Small tables with named rows and columns. After each table, cells are looked up by row and column.

ruv:
,lef,pibam,lis,vomenuf,nevogin,suvamot,pipeka,peva,kologo
lal,9.72,9.40,9.24,9.54,9.06,8.54,8.87,8.47,7.85
dazum,7.47,7.26,7.10,6.43,5.45,5.60,5.31,4.38,5.69
madeniv,4.10,3.90,2.90,2.51,2.00,0.98,0.37,1.03,1.84

lis of dazum = 7.10
suvamot of dazum = 5.60
pipeka of madeniv = 0.37
lef of dazum = 7.47
vomenuf of madeniv = 2.51
lis of madeniv = 2.90

lanapo.csv
,kubevo,pufor,pupezel,nud
rodugag,60,158,96,220
zalud,58,154,93,229
rivave,251,145,210,79

pufor of zalud = 154
kubevo of rivave = 251
kubevo of zalud = 58
nud of zalud = 229
pupezel of zalud = 93
nud of rodugag = 220
pupezel of rodugag = 96
nud of rivave = 79
kubevo of rodugag = 60
pufor of rivave = 145
pupezel of rivave = 210
pufor of rodugag = 158
Row with the largest pufor: rodugag

kuva =
	nuv	nateka	femevel	susugab
tinan	-5.22	-3.84	7.92	0.44
mikof	3.74	1.08	0.86	-0.74
lor	6.02	4.05	2.21	0.41

What is the nateka of mikof in kuva?
1.08
What is the femevel of tinan in kuva?
7.92
What is the nuv of mikof in kuva?
3.74
What is the femevel of lor in kuva?
2.21
What is the susugab of tinan in kuva?
0.44
What is the nuv of tinan in kuva?
-5.22
What is the susugab of lor in kuva?
0.41
What is the susugab of mikof in kuva?
-0.74
What is the femevel of mikof in kuva?
0.86
What is the nuv of lor in kuva?
6.02
What is the nateka of lor in kuva?
4.05
Which row has the largest nateka? lor

fad =
         zisaleb  mis  ton  meras  tizir  difod  fuzeri
buf           56  135  138     51     92    197      84
tisezep       59  142  142     48     87    191      90
fel           43  129  133     34     79    187      77
makufud       46  131  137     32     87    185      80
zatudi        48  132  137     40     82    195      79

What is the fuzeri of zatudi in fad? 79
What is the tizir of buf in fad? 92
What is the ton of zatudi in fad? 137
What is the difod of tisezep in fad? 191
What is the zisaleb of fel in fad? 43
What is the meras of fel in fad? 34
What is the tizir of zatudi in fad? 82
What is the fuzeri of buf in fad? 84
What is the meras of zatudi in fad? 40
What is the ton of buf in fad? 138
What is the zisaleb of tisezep in fad? 59
What is the difod of makufud in fad? 185
What is the zisaleb of makufud in fad? 46
What is the mis of fel in fad? 129

nogo:
fields: putugem, bil, gemokib, firu, zapak, tugati
vig: [0.43, 0.41, 0.19, 0.62, 0.26, 0.84]
sarosif: [0.47, 0.58, 0.13, 0.49, 0.39, 0.76]
gepidet: [0.42, 0.23, 0.82, 0.48, 0.16, 0.31]
durosib: [0.38, 0.25, 0.69, 0.38, 0.45, 0.13]
gabagu: [0.48, 0.39, 0.46, 0.57, 0.12, 0.70]
tam: [0.43, 0.63, 0.07, 0.32, 0.78, 0.41]
sir: [0.39, 0.44, 0.48, 0.26, 0.71, 0.08]

zapak of sir = 0.71
tugati of sarosif = 0.76
zapak of durosib = 0.45
bil of vig = 0.41
putugem of gabagu = 0.48
gemokib of gabagu = 0.46
firu of sir = 0.26
gemokib of tam = 0.07
gemokib of gepidet = 0.82
putugem of durosib = 0.38
bil of tam = 0.63

Table beba
cols = nof, div, taki, pov
nukagiz: [-47682, -17571, -18268, 19203]
bot: [-31697, -1338, 27671, 31003]
rolezu: [7310, 53872, 10017, 19193]
zeve: [38102, 36484, 7396, 3523]
gedazi: [-17169, -51936, 9681, 5041]
nitel: [41757, 2326, 18681, -15204]
vad: [10208, -34115, 28312, 30050]
kivake: [26613, 35623, 2372, 61601]
penuz: [51182, 26213, 2581, 31150]
vaziv: [-18363, -34728, 52830, -20561]
tetuv: [-38035, -8296, -7433, 6775]
kasetul: [-60125, 49986, 818, -31233]
kovez: [-47573, 41527, -19199, -4815]

vad, nof => 10208
gedazi, pov => 5041
vaziv, pov => -20561
rolezu, pov => 19193
kasetul, taki => 818
penuz, taki => 2581
bot, div => -1338
kivake, taki => 2372
vad, div => -34115
rolezu, nof => 7310
zeve, taki => 7396
tetuv, taki => -7433
vad, taki => 28312
Which row has the largest div? rolezu

ketogu =
	mipabes	bop	zoma	zef	pab	dez	fad
lis	96	93	105	113	162	134	143
nevosas	84	82	181	148	84	85	86
mimipuv	214	94	119	121	162	114	111
leta	54	120	140	67	78	92	75
roraku	104	77	93	38	73	125	121
res	102	201	141	176	83	216	73
zal	164	124	171	126	109	223	73
guv	85	207	115	70	146	156	94
fivap	168	63	68	122	85	71	66
vun	114	92	138	152	113	88	127
fino	151	152	83	189	81	61	87

zoma of nevosas: 181
zoma of lis: 105
bop of fino: 152
mipabes of fino: 151
mipabes of leta: 54
bop of mimipuv: 94
Row with the largest zef: fino

Table gatukab
cols = led, ner, dif, faduk, vatevut, geka, dokeluv, mitave, nup, nudivas
dugolom: [101, 96, 145, 114, 99, 141, 85, 47, 81, 130]
misude: [138, 92, 131, 27, 182, 144, 95, 173, 50, 90]
takalo: [99, 105, 203, 90, 182, 115, 132, 120, 60, 141]
logape: [87, 66, 151, 76, 3, 115, 38, 7, 154, 78]
libu: [53, 146, 115, 91, 99, 46, 90, 73, 90, 12]
pefisak: [46, 1, 99, 132, 46, 182, 162, 45, 133, 77]

What is the faduk of pefisak in gatukab?
132
What is the mitave of pefisak in gatukab?
45
What is the dif of misude in gatukab?
131
What is the dokeluv of takalo in gatukab?
132
What is the vatevut of logape in gatukab?
3
What is the dif of dugolom in gatukab?
145
What is the dokeluv of misude in gatukab?
95
What is the geka of dugolom in gatukab?
141
What is the faduk of misude in gatukab?
27
What is the ner of dugolom in gatukab?
96
What is the ner of logape in gatukab?
66
What is the mitave of takalo in gatukab?
120
What is the dokeluv of dugolom in gatukab?
85
What is the led of libu in gatukab?
53
What is the mitave of dugolom in gatukab?
47
What is the dokeluv of logape in gatukab?
38
What is the faduk of libu in gatukab?
91

